A small network was shown many inputs. Here are its activations along a few directions, one row for each input.
In each table, some parts of the input vary, and every possible input appears once, in random order.
Descriptions start from the smaller parts, as in this example, which fits no table here: one of 8 places around a ring, together with either a single point or one of 9 places along a line or (one of 2 separate values, together with one of 6 places along a line).
Shared parts are said once, and a part with two or three values counts as separate values.
(in the rows, 128 means zero)

Other details of the inputs vary at random and push rows far along two fixed directions, the same in every table; ignore that.

A family of inputs:
x1: [106 170 134 182 152 120  94 156 167 173 163]
x2: [ 73 147 168 144 116 119  82 185 148 112 137]
x3: [144 158 112  31 120 144 167 108 145 161  85]
x4: [135 135  90  91  91  70 129 117 122  99  86]
x5: [ 71 146 157 176 116  98  85 153 157 119 148]
x6: [ 65 193 213 100 128 156  85 133 145 164 151]
x7: [159  60 153 134 116 202 147 124  66 115 153]
x8: [155  56 134 181 112 171 127  78  82 136 163]
x9: [ 92 172 182 157 147 140  88 169 140 147 124]
x10: [171 155  73  79 134 109 143 132 132 139  94]
x11: [ 85 162 187 177 172 129 118 151 159 131 131]
x12: [164 145  76 100 158  97 173 114 153 124 100]
x13: [ 68 138 171 164 140 107 111 166 167  97 142]
x14: [159 146  61 111 154  88 159 100 149 136 104]
x15: [169 157  81  68 138 116 163 148 127 127  97]
x16: [131  21 124 167 101 154 134  92  94  90 177]
x17: [157 155  98 102 119  92 137  99 111 133  72]
x18: [144 146  95 118 148  87 157  79 130 117  75]
x19: [176  60 106 154 113 180 123 116  89 161 188]
x20: [138  37 142 124  85 181 138 140  77  82 169]
Description of these inputs: either one of 2 separate values or (one of 3 separate values, together with one of 6 places along a line).
What sort of input is x15?
Answer: one of 3 separate values, together with one of 6 places along a line

A family of inputs:
x21: [ 60 181 192 194 162 150  63 212 164 171 172]
x22: [102 205 124 125 153  70 118 131 182 144  87]
x23: [132 154  87  85 124  67 153  80 139 106  58]
x24: [143 169  95  63 106  83 137 107 137 124  62]
x25: [131 121 147 156 141 140 133 125 128 132 160]
x26: [128  80 123 146 100 131 123 101 107 110 137]
x27: [136  83 119 137 126 139 128 112 105 103 133]
x28: [139 110 144 105 124 162 137 109 110 129 146]
x29: [169  96  93 121 114 143 140 125  91 132 126]
x30: [144 107 134 110  99 149 129 132  98 119 146]
x31: [129 139 137 102 115 135 122 135 122 123 134]
x32: [131 102 139 115 108 156 119 107 117 138 137]
x33: [139 109 135 102 117 158 129 116 111 125 148]
x34: [133 189 100  91 152 100 172 144 160 131  64]
x35: [ 48 220 200 145 154 115  77 175 189 165 123]
x36: [135  44 128 153 102 162 127  83  94 114 161]
x37: [136  81 123  95 107 152 142 144 127 115 144]
x38: [ 61 185 207 196 173 155  79 200 164 177 168]
x39: [154  71 119 140 130 183 126 118  95 144 166]
x40: [110 102 152 150 132 147 126 116 117 113 161]
x41: [138 133 112 125 138 118 130 119 138 125 140]
x42: [118 105 138 147 136 139 158 132 127  98 117]
x43: [120  83 171 194 130 171 112 121 121 150 184]
x44: [148 100 135 122 107 152 121 141  96 121 132]
x45: [143 105 113 131 109 147 124 112 112 149 141]
x46: [136  84 127 138 133 143 136 105 103 107 131]
x47: [146 113 119 125 144 155 135 120 113 146 135]
x48: [ 99 200 122 130 148  73 107 139 183 143  96]
x49: [156 148  51  48 122  79 174 129 153 119  73]
x50: [136 104 137 122  90 143 119 122 106 133 131]
x51: [150 111 109 118 118 149 135 120 107 136 152]
x52: [135 153 100 115 108 102 128 127 129 147 103]
x53: [154 136  94 123 136 101 130 127 132 117 104]
x54: [158 163  65  88 119  60 147  96 146 119  64]
x55: [ 95 206 124 117 144  92 107 145 173 163 100]
x56: [ 88 167 130 134 147  89 116 187 194 128 130]
x57: [133 143 113 110 135 134 131 126 130 144 139]
x58: [144  98 144 116 127 173 162 129 116 118 124]
x59: [106 208 123 130 140  65 113 167 169 126 107]
x60: [164 134  78  80 122 110 160  80 121 142  86]
x61: [116 118 161 134 135 166 102 147 123 137 150]
x62: [133 107 153 123 113 156 132 105 111 140 132]
x63: [ 76 177 154 147 137  94  99 163 156 114 134]
x64: [ 73 182 190 155 147 138  73 196 158 147 142]
x65: [153  74 132 146 114 176 141  94  94 153 158]
x66: [150 137  95 118 145 105 132 120 138 122 105]
x67: [158 156  97  58 135 103 154 103 125 118  63]
x68: [154 180 102  50 126  88 167 100 130 115  64]
x69: [132 181 132  88 143 103 138 132 139 128  74]
x70: [155 141  70  83 120  71 151 105 119  86  60]
x71: [151  95 122 145 139 150 166 126 129 115 129]
x72: [167  61 114 162 114 154 128 126  91 117 157]
x73: [132  87 120 128 118 138 135 102 106 101 150]
x74: [123  68 112 124 109 130 144 135 126  92 145]
x75: [150 104 119 131 136 140 142 103 120 126 152]
x76: [128  85 138 148 114 136 139  89 106 116 132]
x77: [119  97 156 173 115 179 107 158 103 150 200]
x78: [145 115 120 117 133 156 142 109 113 144 151]
x79: [106  79 164 184 107 158 105 148 101 108 192]
x80: [ 77 212 175 174 178  97  94 184 184 150 120]
x81: [ 84 182 163 170 150 112  87 178 170 141 161]
x82: [140  85 134 145 130 141 143 106  97 106 128]
x83: [142  79 118 147 108 131 127 127  92  96 131]
x84: [158 183  83  67 137  85 171 102 133 132  74]
x85: [150 139 104 119 152 107 140 114 137 124 102]
x86: [129  80 123 151  92 125 123 108 101 108 135]
x87: [121  81 154 196 110 158  98 138 117 143 184]
x88: [ 56 178 197 177 155 118  98 168 160 129 153]
Changing only one part turns x52 into x86. The same change can be made to x51. Which row results?
Answer: x63
What do these inputs look like to the network?
Answer: one of 4 places along a line, together with either one of 2 separate values or (one of 3 separate values, together with one of 5 places along a line)
Change only the choice among 3 separate values in x79. List by row number the other rows that result.
Answer: x83, x86
Change only the place on the line of 4 in x46. List by row number the other rows that result.
Answer: x47, x67, x85

A family of inputs:
x89: [110 112 170 157 125 177  83 187 113 128 187]
x90: [102 230 159  72 123  97 121 121 145 157  46]
x91: [182  61  72  80  85 138 143  60  83 108 136]
x92: [218  83  71  84 139 177 200  71  96 155 141]
x93: [ 90  97 195 213 134 149  97 125 124 120 164]
x94: [109 194 109 144 145  47 130 117 159 115  55]
x95: [ 74 106 208 200 134 154  99 119 109 111 166]
x96: [108 132 175 178 178 195 102 133 155 200 201]
x97: [120 197  84 111 134  60 139 163 174 129  89]
x98: [105 220 142  45 120 107 141 153 161 150  72]
x99: [ 90  98 182 185 130 156 116 164 146 117 187]
x100: [ 84  99 194 167 141 169 106 173 118  99 170]
x101: [ 97 120 174 161 114 169  92 174 128 139 205]
x102: [192  43  85  98 111 142 174  98  84  73 109]
x103: [ 93  95 149 199 128 152  84 152 144 152 192]
x104: [103 119 176 205 122 148  73 146 114 157 180]
x105: [ 92  97 163 201 133 156 116 172 145 130 189]
x106: [113 221 121 107 128  59 105 121 144 126  70]
x107: [114 216 143  44 133 116 130 171 149 142  58]
x108: [207  56  61  86  96 142 154 115  71 109 128]
x109: [195  59  66 138  97 124 157  59  72 113 110]
x110: [224  79  72  81 153 185 189  87  84 146 125]
x111: [175  66 106  45  81 177 159  56  81 137 112]
x112: [ 82 189 124  89 141  55 132 111 168  95  72]
x113: [ 74 103 193 169 129 160 119 155 130 107 188]
x114: [ 98 181 113 105 141  51 129 119 183 104  72]
x115: [176  38  63 120 104 125 167  60 100  99 119]
x116: [195  42  65 113 113 140 175 106  84  86 109]
x117: [132 239 125 120 190  90 137 108 166 182  75]
x118: [128 192  85 110 145  70 126 180 161 120  75]
x119: [ 94 105 158 179 121 151  73 155 136 159 198]
x120: [120 207  94  92 126  59 126 167 167 136  97]
What do these inputs look like to the network?
Answer: one of 4 places along a line, together with either one of 2 separate values or one of 6 places along a line
Changing only the place on the line of 4 turns x119 into x120. The same change can be made to x91. Which row results?
Answer: x101
Change only the choice among 2 separate values in x111. List by row number the other rows that result.
Answer: x96
A walk changes only the place on the line of 6. It starts at x100 and steps to x102. List the rest of the walk in order.
Answer: x116, x118, x108, x89
